Each row below holds a small network's activations on one input, seen along a few directions.
Each table varies a few parts of the input and shows all the possible inputs, shuffled.
A made-up example of a description, with smaller parts first: line(6) and (point or line(9) or (values(2) and ring(8))).
Shared parts are said once, and a part with two or three values counts as separate values.
(in the rows, 128 means zero)

Other details of the inputs shift rows strongly along two fixed directions, in all tables alike. That doesn't count.
To show where, the next rows are all for the same input, with only those details redrawn:
[105 103 137  81 120 168 153 128 117 119 132 123 132 141]
[ 77  35 120  83 160 123 111 184 125 129 114  83 148 140]
[125 127 160  48  86 219 211  84 103 109 151 160 115 144]
[133 204 140 122  86 189 160  73 120 111 144 153 124 137]
[102  69 148  44 117 186 182 130 107 117 137 130 126 144]
[127 196 135 129  94 176 146  84 123 114 139 144 128 136]
[102 169 105 175 138 110  70 139 142 126 115  97 151 131]
[128 207 132 140  95 172 138  83 126 114 138 142 130 135]

A family of inputs:
x1: [170 189 131 153  73 133 148  93 102  98 135 161 133 135]
x2: [129 161 101 174 152  97  86 137 129 119 123  90 112 137]
x3: [136 140  88 183 116  96  80 127 163 143 135 128 121 126]
x4: [117  26 119  86 179 111 131 185 136 140 132 101 111 156]
x5: [117  94 142  71 115 179 156 122 147 142 139 152 123 145]
x6: [114 159 120 177 115  88  90 151 149 146 141 138 149 134]
x7: [136 127 175  62  59 205 246  88  98 126 172 188 118 138]
x8: [143 151 110 156 143 116  98 128 157 141 133 123 100 143]
x9: [149 139  98 172 113 111 104 128 110 111 117 126 140 123]
x10: [101  10 102  84 181  65 125 132 108 142 116 112 150 115]
x11: [173 193 123 146  99 162 141  81 117  94 121 147 135 143]
x12: [129 192 130 131 111 134 157  36 101 139 141 184 141 102]
x13: [109  13 116  91 135  82 115 187 149 143 133 112 128 145]
x14: [131 139  97 186 111  88  95 125 167 152 113 127 109 127]
x15: [118  95 153  92 133 170 153 133 113  94 114 147 144 127]
x16: [145 152 121 176 161 108  96 138 122  93 107 118 121 124]
x17: [114  16 112  76 156 121 118 168 161 139 122 104 127 154]
x18: [102  99 145  87  94 138 160 140 102 122 146 137 131 132]
x19: [113 168 112 176 153 108  67 149 159 158 124 118 119 131]
x20: [133  85 128 107 152 142 164 141 122 131 138 110 108 147]
x21: [110  67 149  62 125 187 193 132 121 133 140 134 136 145]
x22: [159 111 156  65  68 173 222  91 119 117 175 187 105 154]
x23: [141  97 116  81 127 153 170 129 126  98 123 125 131 137]
x24: [140 138 149  56  63 220 241  85  88 107 157 193 113 113]
x25: [157 158 123 178 153  90  72 142 162 144 134  98 120 124]
x26: [137 135  92 182 124  94  95 134 153 137 141 127 130 133]
x27: [130  74 131  87 120 142 158 123 161 139 114 132 104 155]
x28: [135 152  95 191 146 101  90 131 160 128 120  94 148 142]
x29: [107 169 120 181 148  99  80 147 164 167 102 117 108 132]
x30: [102  25 107  86 160 110 115 174 130 116 116  76 136 149]
x31: [132  86 139  69 128  99 179  78  98 125 140 159 138 127]
x32: [113  82 159  96 111 137 157 152  99  98 126 157 144 119]
x33: [141 177 147 144  84 177 162  88 101  95 136 185 128 104]
x34: [ 93  29 131  93 138  97 116 205  96 127 109 110 163 131]
x35: [163 134 144  56 108 198 229  96  97  96 146 160  89 136]
x36: [141 152  99 173 141 104  88 128 169 129 129 116 139 151]
x37: [ 80  28 128  87 156 115 116 183 162 162  95 105 130 145]
x38: [146 163 121 174 145  91  70 137 137 126 125  76 117 114]
x39: [125 105 168  63 165 128 154  90 100 150 130 135 133  99]
x40: [139 180 134 137  79 173 165  87 129 138 163 184 119 128]
x41: [120 170 131 183 162 115  83 149 120 108 104 124 135 114]
x42: [122  30 117  93 179 109 118 191  99 117 102  88 127 144]
x43: [111 156 117 173 109  90  78 147 159 153 135 137 141 127]
x44: [129 146 109 187 108  60  87 139 171 149 112 124 120 137]
x45: [106 177 115 171 149 113  84 144 124 132 123 101 123 128]
x46: [120 168 135 165 145 107  70 148 130 139 124  84 128 106]
x47: [ 80  23 140  86 126  93 131 191 146 165 112 123 126 137]
x48: [186 185 167 139 114 161 147  86 114  88 131 147 106 105]
x49: [141 133 106 186 128 101  96 132 123  93 114 131 138 109]
x50: [116  14 134  97 143  90 131 187 109  93 113 118 144 128]
x51: [159 186 129 163  77 133 165  88 129 119 157 153 125 137]
x52: [129  83 134  97 139 131 154 137 147 148 116 127  81 150]
x53: [106  73 157  32 170 148 192  93  84 143 131 154 124 125]
x54: [185 209 141 135 107 154 154  90 124 106 138 134 106 106]
x55: [137 187 134 149  76 181 178  80 117 135 158 169 125 119]
x56: [114 165 116 175 160 107  82 155 149 152 130 118 128 138]
x57: [115 170 103 160 140 119  97 146 142 118 107 113 159 120]
x58: [153 174 119 135  70 163 168  71 109 106 156 154 104 127]
x59: [126 166 146 168 137 104  79 142 167 171 108 109 109 111]
x60: [135  77 107  93 113 139 172 140 111 107 133 133 124 118]
x61: [105  35 155  86 170 129 131 190 124 157 128  81 132 116]
x62: [105 170 108 168 134 118  79 134 140 125 118 102 149 132]
x63: [119  99 142  94 148 155 143 157  89 123 114 126 128 135]
x64: [156 193 122 127 133 125 148  26 124 119 129 160 141 129]
x65: [132 159 140 157 142 116  70 144 161 163 130 111 119 110]
x66: [143 150 111 182 148 106  83 129 141  87 101 116 149 127]
x67: [180 191 152 147 109 160 158  83 132 129 152 128 104 120]
x68: [ 99 158  97 188 120  99  74 143 127 134 127 108 142 112]
x69: [155 104 140  82  76 196 231  80 106 119 167 168 104 135]
x70: [136 203 133 139  76 142 161 109 114 110 141 166 139 115]
x71: [126  23 148  80 158 104 124 176 155 161 108  89  94 129]
x72: [134 159 108 153 186  71 100  86 120 136 115 120 132 123]
x73: [116 181 107 169 156 111  96 157 128 126 111 110 135 115]
x74: [116 159 114 164 139 121  89 137 162 142 128 126 150 143]
x75: [ 86  16 116  87 138 122 118 183 140 160 132 123 130 126]
x76: [106 165 111 153 173  84  84  88 133 143 107 126 171 117]
x77: [105 151 109 185 111  99  88 136 162 166 111 135 122 118]
x78: [136  97 164  88 140 153 133 156  95 129 117 114 131 113]
x79: [128 200 143 131 107 108 151  49 105 136 141 181 151 111]
x80: [128 148 107 167 106  81 100 134 128 114 135 110 133 133]
x81: [142  28 143  80 167 115 117 185 103 122 108  80 128 123]
x82: [124 160 116 163 136 127  85 140 123 118 101 117 164 132]
x83: [109  35 155  76 170 124 118 193 136 159 134  98 126 125]
x84: [148 157 126 153 182  62  81  89 129 144 116 103 138 100]
x85: [137 209 141 157 118 171 157  96 122 137 146 146 114 133]
x86: [144 193 128 157  81 164 140  95  96 116 131 167 138 115]
x87: [160  90 157  73 123 158 154 121 143 142 149 130  89 128]
x88: [137 173 137 145 141 125 106 148 128 129 120 106 133  95]
x89: [134 166 149 183 159 106  65 153 128 115 105 107 141  91]
x90: [141 154 102 159 109  86 120 142 130 105 126 124 142 122]
Question: Describe the family of inputs behind these rows.
Answer: values(2) and line(5) and (point or line(8))
Question: The inputs of x78 and x82 match in every part but the line(5) part. If x54 is changed in the same way as x78 into x82, which row does it become?
Answer: x23
Question: The inputs of x46 and x62 match in every part but the line(5) part. If x83 is changed in the same way as x46 into x62, which row does it become?
Answer: x74
Question: Which other rows does x71 become when the values(2) part takes its other values? List them by row number.
Answer: x59
Question: Which other rows does x84 become when the values(2) part takes its other values? List them by row number.
Answer: x39
Question: Which other rows agree with x20 in the line(5) part and the values(2) part? List them by row number.
Answer: x2, x4, x8, x16, x35, x42, x52, x72
Question: Which other rows agree with x14 in the line(5) part and the values(2) part? List them by row number.
Answer: x3, x9, x10, x26, x49, x58, x60, x69

A family of inputs:
x91: [135 152 146 113 155 131 139 102 117 131 129 146 121 121]
x92: [120  33 104  99 176  77 109 158 113 100 109  79 152 131]
x93: [117 121 130 136  89 101 129 134 153 156 143 147 125 135]
x94: [109 150 141 112 119 166 140 135 117 124 112 134 128 131]
x95: [145 104 130 131  80 134 150 148 136 127 147 143  90 143]
x96: [138  83 127 112 136 134 112 139 157 137 130 108 111 132]
x97: [133 137 139 119 127 156 137 146 111 119 128 111 108 123]
x98: [110 106 121  96 123 115 148 106  92 109 140 131 157 120]
x99: [139 122 126 111 149 120 154  96  97 124 124 151 137 124]
x100: [152 137 149 104 126 158 152 115 145 133 140 121 105 148]
x101: [ 85  67 128 117 175 103  85 198 124 122 100 101 160 127]
x102: [133 113 146 104 149 133 153  98 101 124 118 147 124 104]
x103: [ 71  36  85 150 161  75  65 228 174 153 102  79 154 142]
x104: [130 117 158  60  65 233 211  91 123 123 153 187 101 145]
x105: [132 128 118 120 121 134 156 111 156 158 141 147 104 138]
x106: [101  25 114 113 151  67 112 178 158 165 120 118 111 143]
x107: [131 192 125 166 145 126 113 101 151 157 135 130 113 136]
x108: [163 119 133 108 136 130 145 103 108 101 124 133 138 127]
x109: [110  33  92 140 176  60  65 209 184 153 109  59 133 138]
x110: [128 113 133 104 127 155 151 100 144 154 141 150 100 130]
x111: [140 126 111 124 120 128 152 123  88  85 135 123 134 128]
x112: [125 241  82 231 119  86  68 100 123  92 108 129 172 124]
x113: [137 111 162  66  42 201 225 100 130 120 154 204  95 157]
x114: [133 110 144 110 145 137 134 164 110 108 133 112 122 123]
x115: [129 143 131 118 119 124 141  99  96 122 134 147 160 116]
x116: [148  91 128 127 108 102 126 144 165 139 128 128 104 149]
x117: [160 237 119 225 119 113  85 109 116 100 119 125 135  93]
x118: [143 125 150  94 140 148 142 124 125 126 118 111 108 128]
x119: [ 77  60 118 126 165 114  87 203 146 145 109  89 147 149]
x120: [124 247 124 209 115 115  78 100 157 156 141 123 139 125]
x121: [127 138 103 133 151  96 133  91 101 114 121 132 140 127]
x122: [154 132 153 101 147 139 132 116 125 109 128 124 123 126]
x123: [126  85 123 117 118 150 130 161 134 135 136 113 104 133]
x124: [104  96 114 118 116 116 125 149 155 162 141 120 135 135]
x125: [149 139 120 146 127 128 133 131  98  99 130 128 139 117]
x126: [137 126 143 114 118 171 158 144 125 129 146 121 104 144]
x127: [126 155 159  96 120 149 148 103 104 128 142 149 138 118]
x128: [116 115 142  95 157 138 143 119 119 147 120 126 109 122]
x129: [108 100 130 125 141 130 118 151 106 108 102 129 157 114]
x130: [112 168 143 121 120 136 123 114 118 146 126 125 133 120]
x131: [133 147 161  91 105 167 180  80  91 120 139 162 140  98]
x132: [151 235  88 245 100 102  72 133 175 135 138 114 118 126]
x133: [117 124 136 111  99 152 131 105 140 150 151 145 124 129]
x134: [165 181 132 165 138 116 106  97 125 107 111 122 136 105]
x135: [133 239  97 235 124  96  62 106 129 103 108 138 172 114]
Question: Describe the family of inputs behind these rows.
Answer: ring(5) and line(9)
Question: The inputs of x105 and x121 match in every part but the line(9) part. If x103 is changed in the same way as x105 into x121, which row does it become?
Answer: x112
Question: The inputs of x135 and x119 match in every part but the line(9) part. If x115 is changed in the same way as x135 into x119, which row does it become?
Answer: x120
Question: Which other rows does x93 become when the ring(5) part takes its other values? List them by row number.
Answer: x95, x106, x113, x116
Question: Which other rows does x123 become when the line(9) part takes its other values? List them by row number.
Answer: x95, x97, x111, x114, x117, x125, x126, x132
